Each row below holds a small network's activations on one input, seen along a few directions.
In each table, some parts of the input vary, and every possible input appears once, in random order.
A made-up example of a description, with smaller parts first: one of 5 places around a ring, together with either a single point or one of 11 places along a line or (one of 2 separate values, together with one of 6 places along a line).
Shared parts are said once, and a part with two or three values counts as separate values.
In the rows, 128 means zero.

Other details of the inputs shift rows strongly along three fixed directions, in all tables alike. That doesn't count.

A family of inputs:
row 1: 143 135 150 136 165  99 121 161 156 120 112 135 109 132
row 2: 156 132 119 124 127 162 127 171 169 122 173 127 162 143
row 3: 116 120 109 141 127 166 126 123 113 149 137 108 139 111
row 4: 110  99 141 130 130 110 115 106 103 135  83 124 115 150
row 5: 114 118 133 128 147  94 144  93 105 143  83 132 115 127
row 6: 118 113 113 132 110 162 129 123 114 138 139 102 149 143
row 7: 101 157 107  78  59 118  87 122  68  73 121 148 107  64
row 8: 144 162 124  63  70 117  80 165 133  77 176 176 118  92
row 9: 122 125 138 131 142  97 150  94  99 137  75 129 120 132
row 10: 143 142 152 139 168  99 137 140 151 110 134 157 105 142
row 11: 110 114 100 148 121 161 146 100 115 162 149  74 130 116
row 12: 142 146 117 144 143 152 119 172 167 130 181 126 154 119
row 13: 111 105 121 131 105 153 140 110 126 144 151 107 146 130
row 14: 149 145 102 137 133 154 155 164 171 114 171 132 155 122
row 15: 146 142 144 127 167 101 136 154 146 116 106 152 136 136
row 16: 132 181 126  72  74 112 106 174 121  79 170 178 105  68
row 17: 135 135 140 123 170  98 133 146 160 125 114 157 125 130
row 18: 157 118 143 122 145 101 128 141 160 128 129 157 124 151
row 19: 162 125 148 124 145 110 119 152 151 120 117 153 134 155
row 20: 121 113 113 133 103 156 143 117 117 140 145 104 144 142
row 21: 116 123 108 161 134 179 136  96  96 141 147  86 143 133
row 22: 108  95 100 140 110 167 143 100 117 161 153  89 147 141
row 23: 151 126 114 122 126 152 135 162 178 130 185 131 151 138
row 24: 131 118 156 124 146 109 127 149 169 123 126 152 128 147
row 25: 141 112 111 131 104 156 135 107 116 145 145 108 148 138
row 26: 142 130 131 129 126 163 134 174 170 119 176 128 167 139
row 27: 151 143 151 136 155 105 149 155 153 128 111 156 117 136
row 28: 111 123 107 136 125 163 132 114 122 154 142 111 132 111
row 29: 119 125  97 142 123 162 139 117 117 130 129 104 151 119
row 30: 103 119 101 153 123 163 129  94 117 168 146  86 143 118
row 31: 120 124 145 138 142 113 132 107  96 143  69 128 112 132
row 32: 118 129 148 146 140  99 123 100  98 144  71 119 114 137
row 33: 115 119 147 148 156 109 118  92  92 125  86 125 101 139
row 34: 121 101 142 127 129 112 111 100 107 138  80 123 117 146
row 35: 149 149 154 142 154  90 140 150 155 128 114 149 119 141
row 36: 102  95 100 139 114 174 131 100 122 161 150  89 148 141
row 37: 113 102 116 145 102 173 152  99 114 153 146  88 158 138
row 38: 121 142 120  71  51 120  72 119  69  88 134 148 113  86
row 39: 124 130 149 148 145 104 143  87  92 125  88 126  98 145
row 40: 111 118 142 135 145  99 126  98 114 144  80 111  92 129
row 41: 117 103 139 123 130 112 118  92 118 145  86 125 112 148
row 42: 139 141 150 139 174 106 125 140 156 111 130 155 106 143
row 43: 142 139 109 129 152 155 129 170 163 123 175 133 163 115
row 44: 122 154 125  70  39 117 101 116  74  87 131 142 110  93
row 45: 152 145 152 136 156  93 145 157 158 122 114 135 109 139
row 46: 100 142 134  76  49 123  84 126  75  83 134 143 117  84
row 47: 140 132 130 132 158  99 146 147 165 117 117 157 119 133
row 48: 134 131 131 130 163 104 133 146 168 117 111 157 118 133
row 49: 113 124 143 143 139  89 133  93 108 150  86 125 104 131
row 50: 142 139 111 146 140 168 137 162 155 136 171  94 151 125
Description of these inputs: one of 5 places around a ring, together with either a single point or one of 4 places along a line or one of 5 places along a line.
Changing only the place on the ring of 5 turns row 3 into row 27. The same change can be made to row 4. Which row results?
> row 20
Changing only the place on the ring of 5 turns row 30 into row 49. The same change can be made to row 24. Which row results?
> row 13
Which other rows does row 23 become when the place on the line of 4 takes its other values? List them by row number.
> row 13, row 18, row 22
Which other rows agree with row 29 in the place on the ring of 5? List them by row number.
> row 2, row 6, row 15, row 19, row 21, row 26, row 31, row 32, row 50
Which other rows does row 42 become when the place on the ring of 5 takes its other values? List them by row number.
> row 10, row 21, row 33, row 39
Which other rows does row 5 become when the place on the line of 5 takes its other values? List them by row number.
> row 11, row 16, row 47, row 49

A family of inputs:
row 51: 114  83 180 134 166  62  81  88 124 140  63 149  65 176
row 52: 168  72 146 160 190 108 203 135 210 177  87 134 157 213
row 53: 148 130 116  96  51 161 132 124  81 102 137 128 176 133
row 54: 136 188 154 103 132  56 137 166 154  94 133 180  77  92
row 55: 131  90  64 127 129 200 145 164 219 168 218 112 195 131
row 56: 109 116 150 138 205  69 104 100 106 135  10 160  97 118
row 57: 149  75 161 170 200  99 177 128 220 192 112 130 132 206
row 58: 178 127 151 128 152 120 162 207 252 135 203 168 145 165
row 59: 132 119 113  94  59 164 103 134  95 118 132 124 164 115
row 60: 158 147 182  92 108  92  90 186 131  64 112 177 120 156
row 61: 113 114 125 102  77 165  75 137  92 106 150 108 147 121
row 62: 110  95 101 220 213 189 143  84 147 203 157  51 133 152
row 63: 149 135 155  73 118  83  74 183 153  87  99 192 132 127
row 64: 140 173 101 122  87 159 151 129  65  97 134 120 164  97
row 65: 112  52 110 176 158 169 173  83 173 222 153  69 159 176
row 66: 170  78 177 189 206 122 149 133 198 174 118 115 125 226
row 67:  92 147 104 124 129 172  75 128  89 101 151 116 125  72
row 68: 163 155 175  81  82  60 155 152 153  82 141 194 103 147
row 69: 101 121 170 158 206  77  93 104  96 121  23 142  82 135
row 70: 102 107 115  99  90 155  62 106 112 121 183 123 107 113
row 71: 106 116 123 102  80 167  66 133  98 107 150 112 145 120
row 72: 128 168  87 113  74 139 184 116  89 107 146 122 142  88
row 73: 156 148  64 161 138 196 208 163 185 144 215 100 192 116
row 74:  86 156  93 117 103 134 124 109 115 136 172 121 103  60
row 75: 146 101 195 135 139  66 127  87 104 131  58 137  78 198
row 76: 111 166 114 130 106 168 101 138  78  98 143 100 135  88
row 77: 115  83 146 150  90 133 133  29  52 156  92  76 107 177
row 78:  96 156 106 130 119 167  82 133  86 102 147 109 128  77
row 79: 133 175 118 137  90 150 133 109  77 100 177 102 108 104
row 80:  98 104 115  98  94 172  56 127 101 106 154 125 139 112
row 81: 100 159 111 129 115 167  85 135  85 101 145 103 132  80
row 82: 124  99  80 198 179 174 217  95 151 204 121  65 170 148
row 83:  90 145  70 105 107 142 122 118 117 128 145 129 124  53
row 84: 120 163  84 108  81 141 169 122  96 117 144 119 135  79
row 85:  82 109 128 167 145 146 113  61  38 151  57  65 117 119
row 86: 149 186 171 120 145  91 102 191 120  62 104 170 101 112
row 87: 128  88 190 133 154  59  98  92 116 140  60 135  73 182
row 88:  92 120 129 172 136 134 127  38  47 165  83  62  86 127
row 89: 164 121 164 216 241 120 169 136 185 169 116 105 110 189
row 90:  97  78 135 132  82 119 165  29  70 181  84  89 110 156
row 91: 147 111 100 140 109 193 174 156 203 166 241 103 179 151
row 92: 142 128 148  72 126  86  66 183 155  86 103 202 127 122
row 93: 131 177 157 116 162  74  77 165 144  80 141 178  63  96
row 94: 128  86  62 126 134 202 140 163 219 167 219 116 193 129
row 95: 169 147 155  71  82  63 159 162 154  75 111 198 124 144
row 96: 149  63 111 177 154 197 170 105 139 194 113  74 204 197
row 97: 187 127 163 142 168 151 119 232 221 102 177 156 168 184
row 98: 122 176 109 123  75 134 181 104  89 114 173 118 120  91
row 99:  68 100  88 146 137 119 145  41  74 179  53  91 109  93
row 100: 117 175 145 100 151  56 113 161 163  97 136 194  69  77
row 101: 115 155  94 114 106 156 107 137  86 116 132 114 151  69
row 102:  75  60 129 141 123 150  77  55  60 156  65  88 122 152
row 103: 141 137 169  91 122  76  63 164 158  87 147 182  80 139
row 104: 109 169 106 120  82 134 159 113  99 127 171 113 111  79
row 105: 173 155 187  95 100  93 112 178 122  51 114 181 128 167
row 106: 125 173 119 133  94 152 122 117  81 110 174  99 104  97
row 107: 140  90 163 116 124  49 171  87 123 135  27 159 108 177
row 108: 144  95 177 121 139  71 126 109 103 134  13 153 125 181
row 109: 117 171 105 124  79 133 169 105  95 118 174 116 116  86
row 110: 148 117 152 201 229 101 205 131 203 187 110 121 115 171
row 111: 127 171 117 136  96 166 126 130  65  85 148 104 142 102
row 112:  98 153  76 105  98 139 131 120 115 128 142 119 130  58
row 113: 116 172 144  94 156  59 110 156 165  97 138 197  68  74
row 114: 130 175 119 132  93 153 129 115  77 106 174  99 105 101
row 115: 196 182 154 168 195 146 166 226 194  80 178 152 167 163
row 116: 143 125 113  96  54 160 121 125  87 106 137 126 172 127
row 117:  94  98  82  72  79 146 102 112 130 132 150 141 138  90
row 118:  87  63 113 128 113 141  94  55  67 173  50  98 142 141
row 119: 101 148  84 114 119 161  90 131  94 118 134 126 144  61
row 120: 131 139 162  73 107  57 103 160 177 103 140 192  90 122
row 121:  87 106 103  82  80 140 100 101 129 140 178 138 116  95
row 122: 120 163  95 116 101 159 114 136  84 114 129 114 152  75
row 123:  81 114 126 169 145 132 112  35  54 168  85  65  83 119
row 124: 147 149 186 168 169  62 161  81  81 117  54 130  70 171
row 125: 121  98 109 218 205 186 155  89 139 200 155  42 138 156
row 126: 130 174 156 111 168  77  74 160 146  79 143 182  62  93
row 127: 124 140 171 149 164  46 182  83 106 145  48 142  69 144
row 128: 123 127 150 141 166  49 172  97 116 143  16 148  85 129
row 129: 105 153  86 116 114 160  95 132  93 119 133 123 146  64
row 130: 122 164 123  83 155  65 113 166 165  91 109 201  90  69
row 131: 128  92 191 134 152  80  98 109 103 123  26 137 105 187
row 132: 168 150 183  96 103  90 101 179 128  54 114 179 124 161
row 133: 127 166  98 119  94 159 129 136  76 111 131 116 155  84
row 134: 122 118  98  82  46 142 143 119 116 125 145 127 148 111
row 135: 140 124 148  68 132  88  63 178 156  86 104 206 126 119
row 136: 153 135 151  69  91  65 131 173 167  92 107 195 112 126
row 137: 133  67 153 168 213  98 157 125 228 195 117 139 125 196
row 138: 131  50 104 175 169 193 143 107 151 205 114  70 200 181
row 139: 140 143  60 156 150 197 182 170 196 158 209  95 186 101
row 140: 123 125 127 105  66 152  88 114 102 118 175 107 116 127
row 141:  93 121 132 172 133 149 135  60  28 146  55  67 121 133
row 142: 195 133 164 139 165 151 132 229 214  96 178 156 173 193
row 143:  84 109 106 153 143 139 118  55  51 168  42  83 133 103
row 144: 109 107  92  78  60 138 121 121 123 131 147 124 145  99
row 145: 144  62 136 156 208 103 166 136 227 187  87 136 151 195
row 146: 155  67 140 159 199 105 181 137 221 184  85 132 153 202
row 147: 107 128 166 146 178  39 153  87 119 153  49 140  64 125
row 148: 158 105  88 137 125 217 131 180 186 153 201 102 218 149
row 149: 176 122 116 157 112 210 160 152 174 134 248  91 180 182
row 150:  88 109 103  88  74 137 101 105 128 140 177 134 117  97
row 151: 135 135  59 154 156 195 175 172 200 161 214  94 186  95
row 152: 165 189 152 103 137  81 130 187 118  71  93 184 124 109
row 153: 158 184 152 105 138  82 116 190 126  77  90 185 119  98
row 154: 131 129 132 107  59 153 102 114  95 114 177 108 119 135
row 155: 135 168  97 122  90 157 139 130  71 101 134 119 159  90
row 156:  66 110 113 156 134 114 148  30  73 187  79  80  90 100
row 157: 188 133 151 129 146 117 180 197 245 122 209 169 153 177
row 158: 102 112 118 103  84 168  62 132  99 108 151 117 141 117
row 159: 176 126 153 138 178 133 102 209 243 121 211 153 137 176
row 160: 124 171 118 131  98 169 122 137  65  92 144 103 138 100
Changing only one part turns row 93 into row 51. The same change can be made to row 98. Which row results?
> row 68
Changing only one part turns row 95 into row 72. The same change can be made to row 55. Which row results?
> row 99
Changing only one part turns row 133 into row 108. The same change can be made to row 74. Which row results?
> row 137
Describe the family of inputs behind these rows.
> one of 2 separate values, together with one of 5 places around a ring, together with one of 11 places along a line
Which other rows does row 82 become when the choice among 2 separate values takes its other values? List them by row number.
> row 134
Which other rows does row 57 become when the place on the ring of 5 takes its other values? List them by row number.
> row 131, row 140, row 146, row 148
Which other rows does row 67 become when the choice among 2 separate values takes its other values? List them by row number.
> row 80
